Each row has a name. Each question is about the rows just above it.

[-56 101 -36  -9 -54  66  -4  -4  90  -4  -4  -4  -4]  J_247
[  -9    3    3  -55    3   42 -115   57   62    3  -71   60   34]  J_836
[-56  79   3   0 -24  18 -49  19  53   3 -44 -18  10]  J_422
[  35   63    9  -25  -65    8   34   87   43    1 -107   34   34]  J_540
[ -54   18   51  -39  -95    8 -117  110   41  -20  -22   85   35]  J_230
[ 17   7 -11  -3  14 -18   9   0   8  19 -10   9  21]  J_23
Which value appears more than once in J_247?
[-4]
The value that J_23 holds more than once:
[9]
The value that J_836 holds more than once:
[3]
The value that J_540 holds more than once:
[34]
Which value appears more than once in J_422?
[3]
Whose row is [  -9    3    3  -55    3   42 -115   57   62    3  -71   60   34]?
J_836

[  96  -15   98  -71   46  -88   -6  -77 -110   74  -51  -56 -107   96
   -1   28  -71  -98   92  -13   42   80 -102 -107    0  -67   96  -74
  101] : J_513
[ -94  -49  -29   72   39   55   64  112   97  -37  101    4   90  -77
   58   22  103   81  -29  -51  -10  -49   88   84   55   93  -73   31
 -102] : J_591
[-94 -49 -99  72  39  55  64 112  97 -37 101   4  90 -77  58  22 103  81
 -29 -51 -10 -49  88  84 -17 -58  53 -52  58] : J_31
Whose row is [ -94  -49  -29   72   39   55   64  112   97  -37  101    4   90  -77
   58   22  103   81  -29  -51  -10  -49   88   84   55   93  -73   31
 -102]?
J_591
Whose row is [-94 -49 -99  72  39  55  64 112  97 -37 101   4  90 -77  58  22 103  81
 -29 -51 -10 -49  88  84 -17 -58  53 -52  58]?
J_31

[-92 -21  -2 -59 -57 -46] -> J_630
[-92 -21  -2 -59 -59 101] -> J_695
[ 57 -14 -27 -57 -57 -73] -> J_368
The value that J_695 holds more than once:
[-59]
Which value appears more than once in J_368?
[-57]

[ 67 -77 -70  67  61 -78  63 -78 -43  53  -4  55  60  69 -53 -52  62  71] -> J_798
[109 102 100 -87 -68 109 -83 109  69 -57  -2 -59 -67 -82  82  63 -70 -88] -> J_291
[-18 -55 -55  53  41 -59  51 -58 -38  34   7  35  40  49 -46 -31  42  53] -> J_720
[-66 -16 -48  25 -22 -38  28 -29 -61 -29  48 -31 -24  -5 -64  21 -20  10] -> J_311
[ 31  29  42 -30  -9  38 -31  36  40  -3 -17  -5  -9 -18  42   7 -10 -25] -> J_963
[ 24  30  45 -71 -41  43 -71  38  37 -32 -46 -33 -40 -55  44  -5 -43 -65] -> J_993
[ 9 20 18 -6 -3 21 -3 20 12 -4  4 -1 -2 -5 17 15 -4 -6] -> J_461
[ 32  68 -52  75  97 -70  68 -76  68  92 -31  95  97  96 -20 -74  97  89] -> J_683
Repeated in J_311:
[-29]
Repeated in J_291:
[109]
Repeated in J_993:
[-71]

[ -1   8 -17  10  20  17 -17] -> J_858
[ -1   8 -17  13  -1  13 -21] -> J_685
[ -1   8  -1  13  -1  13 -21] -> J_105
[ -3  -2   4   4   4 -13  -2] -> J_475
[ -3 -24 -24 -12 -24  -3  -2] -> J_983
Repeated in J_858:
[-17]
Whose row is [ -3 -24 -24 -12 -24  -3  -2]?
J_983
Where do [ -1   8  -1  13  -1  13 -21] appear?
J_105
Where do [ -3  -2   4   4   4 -13  -2] appear?
J_475
Which row holds [ -1   8 -17  13  -1  13 -21]?
J_685

[-24  37  35  11  54  27 -29  18 -24  82  58 -18 -36] = J_296
[ 11  37  35  11  11  27 -29  18  11  82  58 -18 -36] = J_522
[ -2  37  35  13  54  51 -40  34 -38  96  51 -20 -39] = J_635
[ 43  37  35  13  43  35  56  43  50 -92 -31  19  43] = J_694
Repeated in J_635:
[51]
Repeated in J_522:
[11]
Repeated in J_296:
[-24]
[ 11  37  35  11  11  27 -29  18  11  82  58 -18 -36] is in which row?
J_522

[-11   6   0  -1  52  14 -11 -29   2  26 -15   3 -36  24   6 -11   8  23
 -34 -34  -5  -5  -6  18  20] = J_133
[-13   7  -1  -1  52  15 -17 -25   1  26 -16   1 -34  24   5  32  10  24
 -32 -34  -6  -5  -6  18  15] = J_870
[-44 -23  23  70 100 -16 -94  -2  -9  93 -47 -38  -4  48 -23  27  33  37
 -59 -73 -27 -47  24 -21 122] = J_992
[  2 -20   9  23  70   6 -52 -52   7  53  -9  76 -29  25   8  33  -4   3
 -46 -32 -10 -15   3  11  76] = J_754
[  0 -12   4  14  64  10 -38 -50   5  44 -11   8 -36  25   9  35   0   9
 -45 -32  -9 -12   0  16  61] = J_405
[-11 -35  21  58  77 -12 -80 -29   1  77 -24 -15  -5  32  -8  21   8   7
 -51 -41 -20 -36  18 -12 117] = J_85
[-47 -20  22  70 103 -14 -98   1  -9  93 -50 -40  -5  50 -25  30  36  43
 -62 -78 -28 -49  22 -19 122] = J_192
Repeated in J_192:
[22]
Whose row is [-11 -35  21  58  77 -12 -80 -29   1  77 -24 -15  -5  32  -8  21   8   7
 -51 -41 -20 -36  18 -12 117]?
J_85
Whose row is [-11   6   0  -1  52  14 -11 -29   2  26 -15   3 -36  24   6 -11   8  23
 -34 -34  -5  -5  -6  18  20]?
J_133
Whose row is [-47 -20  22  70 103 -14 -98   1  -9  93 -50 -40  -5  50 -25  30  36  43
 -62 -78 -28 -49  22 -19 122]?
J_192
Whose row is [  0 -12   4  14  64  10 -38 -50   5  44 -11   8 -36  25   9  35   0   9
 -45 -32  -9 -12   0  16  61]?
J_405

[ 27 -52 -16  48  48  36  48  27 -91] -> J_252
[ -6 -55  37  20  50 -58   6  14  57] -> J_923
[ -6 -55  -6 -58  50 -58   6  42  57] -> J_686
The row with [ -6 -55  -6 -58  50 -58   6  42  57] is
J_686
Whose row is [ 27 -52 -16  48  48  36  48  27 -91]?
J_252

